Each row below holds a small network's activations on one record, seen along a few directions.
Each row is followed by the record's values for the fields LON, ZIFE, LALU, DUMI, FEMU, TABI.
A field that a record lacks is left out.
The largest differences between rows may come from other fields.
In the rows, zero is written as 500.
Strong random noise was added to every row along 9 fixed directions; ignore it. To show where, here is one row again and again, with new noise each time:
[455 547 512 495 517 633 558 424 758 505 538 515 382 641 359 438 278 570
 515 728 454 479 651 611 643 489]
[395 405 386 605 592 499 581 476 518 507 327 489 455 606 490 564 507 583
 444 497 524 470 465 593 626 560]
[350 576 584 449 352 707 630 563 736 491 467 613 475 593 496 552 292 501
 551 496 476 441 600 525 527 293]
[801 478 584 519 504 556 446 428 468 474 652 591 479 444 453 401 350 430
 588 559 473 480 550 321 429 481]
[432 317 871 399 541 616 422 505 502 650 375 621 157 486 199 601 524 502
 364 340 577 687 475 379 594 604]
[245 362 369 589 518 486 488 629 409 383 313 422 496 454 413 597 673 576
 566 502 576 380 441 465 516 497]
[129 388 586 494 415 549 488 649 515 489 223 457 356 517 338 677 669 569
 430 370 593 535 442 514 557 461]
[676 337 447 508 615 573 508 467 435 556 570 578 433 536 552 469 459 553
 577 562 491 394 552 394 559 606]
[372 567 625 470 414 519 510 543 614 530 436 641 477 537 627 618 464 613
 520 425 459 558 524 456 466 414]
[585 427 344 609 507 542 521 476 480 412 478 401 507 549 411 431 457 469
 533 615 522 388 521 522 542 489]
[414 463 575 418 418 386 552 507 558 629 479 458 531 445 482 549 606 490
 531 477 522 506 464 383 597 591]

[381 392 380 488 490 503 584 473 596 561 487 416 446 550 389 493 521 600
 574 699 521 341 609 485 688 646] : LON=vevin ZIFE=baled LALU=zuzes FEMU=mamub TABI=kor
[489 522 536 408 504 542 464 573 515 508 595 506 518 449 535 466 509 490
 556 501 481 476 497 473 442 464] : LON=vevin ZIFE=zarom LALU=sen DUMI=pur TABI=kor
[498 597 824 376 277 556 526 458 690 664 455 462 347 537 257 492 424 335
 290 357 523 714 474 546 559 430] : LON=vevin ZIFE=tomog LALU=sen DUMI=lapez TABI=kor
[515 493 392 660 615 492 549 478 484 419 425 566 501 484 552 520 423 559
 526 422 472 428 396 494 420 451] : LON=vevin ZIFE=tomog LALU=sen DUMI=lapez TABI=mavur
[335 253 548 443 610 557 492 589 339 589 320 439 342 506 274 585 700 433
 352 376 636 535 434 543 646 635] : LON=nup ZIFE=tomog LALU=sen DUMI=pur TABI=kor
[504 405 401 546 557 601 556 526 437 492 409 523 492 606 541 536 460 506
 473 472 528 413 520 560 536 489] : LON=vevin ZIFE=tomog LALU=luva TABI=kor
[680 359 483 561 640 524 561 455 355 503 554 642 518 372 474 470 434 426
 580 422 527 392 431 303 488 567] : LON=nup ZIFE=baled LALU=sen DUMI=lapez TABI=kor
[220 491 544 396 522 376 362 634 431 496 459 359 499 381 381 543 780 530
 495 531 549 554 441 519 505 582] : LON=vevin ZIFE=tomog LALU=sen DUMI=pur TABI=kor
[368 734 515 671 615 220 351 486 395 277 418 687 719 358 728 629 540 657
 550 470 430 674 417 469 263 433] : LON=vevin ZIFE=baled LALU=luva TABI=kor
[455 424 569 417 554 565 600 459 619 628 535 575 421 531 384 502 423 512
 546 617 508 450 593 447 684 605] : LON=nup ZIFE=tomog LALU=valip TABI=kor
[383 560 556 353 334 453 425 594 577 509 636 405 527 396 515 491 629 545
 656 584 486 441 554 370 437 481] : LON=nup ZIFE=baled LALU=zuzes FEMU=mamub TABI=mavur
[586 453 357 526 490 541 486 489 470 485 495 371 480 648 560 461 520 499
 437 550 506 480 553 638 539 509] : LON=nup ZIFE=zarom LALU=luva TABI=mavur
[543 456 601 368 618 490 580 374 604 687 606 519 449 532 379 445 419 448
 471 625 501 552 578 518 729 708] : LON=nup ZIFE=zarom LALU=luva TABI=kor
[807 602 341 660 426 423 715 297 604 464 588 419 726 497 428 331 229 278
 570 634 479 360 493 461 554 452] : LON=nup ZIFE=tomog LALU=valip TABI=kor
[557 461 514 569 694 302 458 452 321 479 485 577 596 343 559 541 581 487
 533 396 511 569 362 368 432 615] : LON=vevin ZIFE=zarom LALU=luva TABI=mavur
[713 369 437 347 455 635 492 502 497 634 713 450 443 611 593 409 482 529
 605 685 481 329 699 431 587 614] : LON=nup ZIFE=baled LALU=luva TABI=kor
[419 396 763 357 546 701 331 614 440 504 549 695 240 449 380 575 522 584
 531 476 517 571 621 375 437 487] : LON=vevin ZIFE=tomog LALU=zuzes FEMU=mamub TABI=mavur
[355 498 550 556 558 619 554 555 482 438 353 679 465 539 575 627 435 559
 454 361 508 548 477 566 466 387] : LON=nup ZIFE=zarom LALU=zuzes FEMU=met TABI=kor
[781 477 634 379 437 784 539 525 513 606 647 696 424 610 689 472 274 428
 497 346 454 457 585 441 405 365] : LON=nup ZIFE=baled LALU=sen DUMI=pur TABI=kor
[358 361 427 586 489 710 622 597 414 406 290 563 464 561 381 593 458 419
 459 386 600 391 510 554 542 365] : LON=nup ZIFE=tomog LALU=zuzes FEMU=mamub TABI=kor
[168 499 512 368 396 461 523 620 649 583 463 425 451 496 525 595 676 631
 551 510 499 469 520 503 569 524] : LON=nup ZIFE=zarom LALU=sen DUMI=lapez TABI=mavur
[286 585 582 540 348 426 357 506 646 466 348 414 341 591 425 590 595 730
 443 587 478 629 557 560 481 492] : LON=vevin ZIFE=zarom LALU=valip TABI=kor
[568 460 565 459 493 456 331 482 477 548 570 506 354 515 523 496 610 655
 505 583 469 573 577 429 475 610] : LON=nup ZIFE=zarom LALU=sen DUMI=lapez TABI=kor
[393 432 501 343 367 634 487 643 554 548 552 336 400 523 383 461 620 431
 491 525 543 436 546 551 557 453] : LON=nup ZIFE=tomog LALU=sen DUMI=lapez TABI=mavur
[517 436 221 454 355 486 644 598 467 595 479 301 680 625 785 497 649 454
 496 434 518 316 465 600 564 486] : LON=nup ZIFE=baled LALU=sen DUMI=pur TABI=kor
[564 336 586 539 708 496 413 457 370 528 464 523 297 431 313 496 566 538
 447 470 542 568 426 433 529 662] : LON=nup ZIFE=tomog LALU=zuzes FEMU=met TABI=mavur
[697 337 486 399 422 543 539 593 350 516 684 409 601 300 438 406 569 264
 703 463 568 289 464 207 442 489] : LON=nup ZIFE=zarom LALU=valip TABI=mavur
[551 479 554 590 346 573 395 577 366 321 404 383 450 419 240 475 528 294
 418 351 588 529 417 463 327 305] : LON=vevin ZIFE=tomog LALU=sen DUMI=lapez TABI=mavur
[625 473 507 418 651 546 353 496 476 397 814 494 475 335 294 321 420 486
 745 850 473 369 656 334 466 586] : LON=vevin ZIFE=tomog LALU=luva TABI=mavur
[376 544 599 406 529 400 370 537 486 574 496 636 477 553 769 641 639 740
 490 500 444 639 576 492 480 592] : LON=nup ZIFE=baled LALU=luva TABI=kor
[249 333 493 630 780 363 355 580 263 294 420 613 470 150 282 593 690 660
 739 548 566 388 378 196 391 640] : LON=nup ZIFE=zarom LALU=zuzes FEMU=mamub TABI=kor
[546 509 607 573 334 424 468 480 476 488 366 442 477 477 432 554 550 442
 431 341 541 594 401 409 423 439] : LON=nup ZIFE=zarom LALU=valip TABI=kor
[687 328 337 620 750 540 492 452 288 430 504 447 481 472 407 396 515 425
 489 512 550 426 406 531 528 596] : LON=nup ZIFE=zarom LALU=zuzes FEMU=met TABI=kor
[450 478 575 641 404 514 530 499 461 479 233 519 414 544 393 610 499 448
 322 257 562 596 381 529 450 395] : LON=vevin ZIFE=tomog LALU=sen DUMI=lapez TABI=kor
[673 667 262 756 459 476 420 439 474 190 521 353 624 516 419 337 378 437
 513 681 470 447 502 632 332 308] : LON=nup ZIFE=tomog LALU=sen DUMI=lapez TABI=kor
[578 538 401 724 638 585 552 351 520 321 421 567 484 570 327 438 228 471
 450 606 500 496 538 635 519 444] : LON=vevin ZIFE=zarom LALU=zuzes FEMU=mamub TABI=kor
[520 699 684 634 605 485 360 366 601 309 520 713 407 446 374 493 240 613
 498 595 416 689 562 490 355 419] : LON=vevin ZIFE=baled LALU=zuzes FEMU=mamub TABI=mavur
[360 405 386 525 602 427 640 473 587 620 378 447 466 578 587 577 558 627
 490 457 499 438 414 553 653 641] : LON=nup ZIFE=zarom LALU=valip TABI=mavur
[630 686 633 552 433 517 274 482 463 343 536 562 476 547 518 479 420 511
 422 555 448 706 590 572 302 342] : LON=vevin ZIFE=tomog LALU=luva TABI=kor
[612 579 325 558 466 545 387 576 435 286 663 432 622 439 595 377 498 517
 677 674 452 364 552 488 316 351] : LON=vevin ZIFE=zarom LALU=zuzes FEMU=met TABI=kor
[420 530 511 580 512 497 625 564 433 439 344 576 641 412 567 585 463 374
 459 194 539 495 284 490 395 346] : LON=nup ZIFE=baled LALU=sen DUMI=pur TABI=kor
[561 472 393 334 473 524 688 474 590 675 684 412 641 516 533 383 478 367
 585 642 500 332 573 513 711 602] : LON=vevin ZIFE=tomog LALU=zuzes FEMU=mamub TABI=kor
[436 527 392 681 460 411 514 551 324 358 307 610 664 477 706 645 575 545
 505 330 519 487 425 463 354 375] : LON=nup ZIFE=tomog LALU=zuzes FEMU=mamub TABI=kor
[617 443 598 447 514 432 308 492 348 491 583 428 445 425 349 449 631 454
 489 611 540 586 554 412 482 615] : LON=nup ZIFE=tomog LALU=luva TABI=kor

Which values does each new row have?
[307 610 361 543 595 593 427 553 650 301 564 428 472 527 387 414 395 644
 610 807 445 395 607 666 472 422] : LON=vevin ZIFE=baled LALU=sen DUMI=pur TABI=kor
[494 560 541 317 181 683 453 621 622 517 639 381 468 591 515 445 502 439
 542 564 497 427 668 519 458 334] : LON=nup ZIFE=baled LALU=sen DUMI=lapez TABI=kor
[597 699 649 568 369 384 382 427 531 408 506 540 545 462 491 499 426 468
 439 478 455 696 509 475 335 388] : LON=vevin ZIFE=zarom LALU=sen DUMI=pur TABI=kor
[358 602 506 441 658 481 549 503 651 466 652 581 566 370 507 452 405 572
 692 626 432 428 497 458 497 505] : LON=nup ZIFE=zarom LALU=zuzes FEMU=met TABI=mavur
[589 432 375 547 643 558 428 495 469 427 570 362 403 515 345 369 483 493
 493 655 501 434 505 594 512 550] : LON=vevin ZIFE=tomog LALU=sen DUMI=pur TABI=mavur
[378 446 391 674 605 665 586 502 554 330 339 495 387 545 271 497 341 478
 455 469 542 428 449 632 509 378] : LON=nup ZIFE=zarom LALU=sen DUMI=lapez TABI=mavur
[458 574 600 502 619 511 271 543 457 335 619 598 421 353 360 447 502 592
 590 664 459 564 558 441 359 472] : LON=vevin ZIFE=tomog LALU=sen DUMI=lapez TABI=kor
[288 635 509 524 606 549 431 527 634 437 441 640 410 609 634 570 449 742
 447 537 410 619 544 703 466 431] : LON=vevin ZIFE=zarom LALU=sen DUMI=lapez TABI=kor
[558 513 507 285 210 472 331 615 496 525 727 241 552 456 489 397 701 460
 648 714 505 414 663 381 452 509] : LON=vevin ZIFE=zarom LALU=luva TABI=kor
[324 391 514 351 739 790 594 593 619 525 665 735 384 448 443 477 322 601
 716 636 470 283 619 444 597 525] : LON=vevin ZIFE=zarom LALU=sen DUMI=lapez TABI=kor
[612 243 440 502 537 683 392 591 301 481 458 415 301 579 436 497 596 504
 471 441 571 415 526 482 469 528] : LON=vevin ZIFE=zarom LALU=luva TABI=mavur
[648 524 446 576 427 509 477 451 423 469 417 435 528 658 576 497 486 435
 331 455 514 598 518 657 500 452] : LON=nup ZIFE=baled LALU=luva TABI=kor
[571 383 552 428 572 701 532 542 464 591 493 658 376 635 657 565 423 531
 444 357 490 506 553 532 512 480] : LON=vevin ZIFE=zarom LALU=luva TABI=mavur
[504 651 502 545 534 493 535 460 577 399 550 499 607 437 373 414 334 374
 510 573 479 509 481 568 461 401] : LON=vevin ZIFE=tomog LALU=sen DUMI=pur TABI=kor
[295 443 458 400 549 525 487 602 527 514 558 550 514 462 587 563 564 662
 700 622 484 343 594 403 519 565] : LON=vevin ZIFE=zarom LALU=luva TABI=kor
[654 553 549 349 373 480 442 568 481 557 718 421 599 403 602 406 561 411
 608 513 470 439 502 372 393 465] : LON=nup ZIFE=tomog LALU=sen DUMI=pur TABI=kor
[435 510 535 524 562 692 527 514 593 442 453 592 398 607 384 502 322 510
 459 584 497 507 593 625 553 407] : LON=vevin ZIFE=tomog LALU=valip TABI=kor
[508 476 508 487 325 785 473 580 585 417 456 384 343 671 342 454 396 446
 443 552 534 458 618 635 488 308] : LON=nup ZIFE=zarom LALU=valip TABI=kor
[590 669 545 553 263 617 279 492 611 295 560 307 366 593 264 361 417 504
 469 740 473 568 658 618 361 300] : LON=nup ZIFE=tomog LALU=zuzes FEMU=mamub TABI=kor
[555 462 501 326 194 730 637 681 456 631 482 519 604 670 799 581 519 330
 436 263 531 412 572 549 489 285] : LON=vevin ZIFE=tomog LALU=luva TABI=kor
[497 341 423 737 622 638 523 464 393 396 213 553 299 634 388 589 425 552
 343 332 561 517 430 613 491 456] : LON=vevin ZIFE=zarom LALU=zuzes FEMU=mamub TABI=mavur
[593 370 626 619 574 567 462 437 408 465 370 572 314 472 237 521 432 469
 423 426 561 547 447 403 499 532] : LON=nup ZIFE=tomog LALU=valip TABI=kor
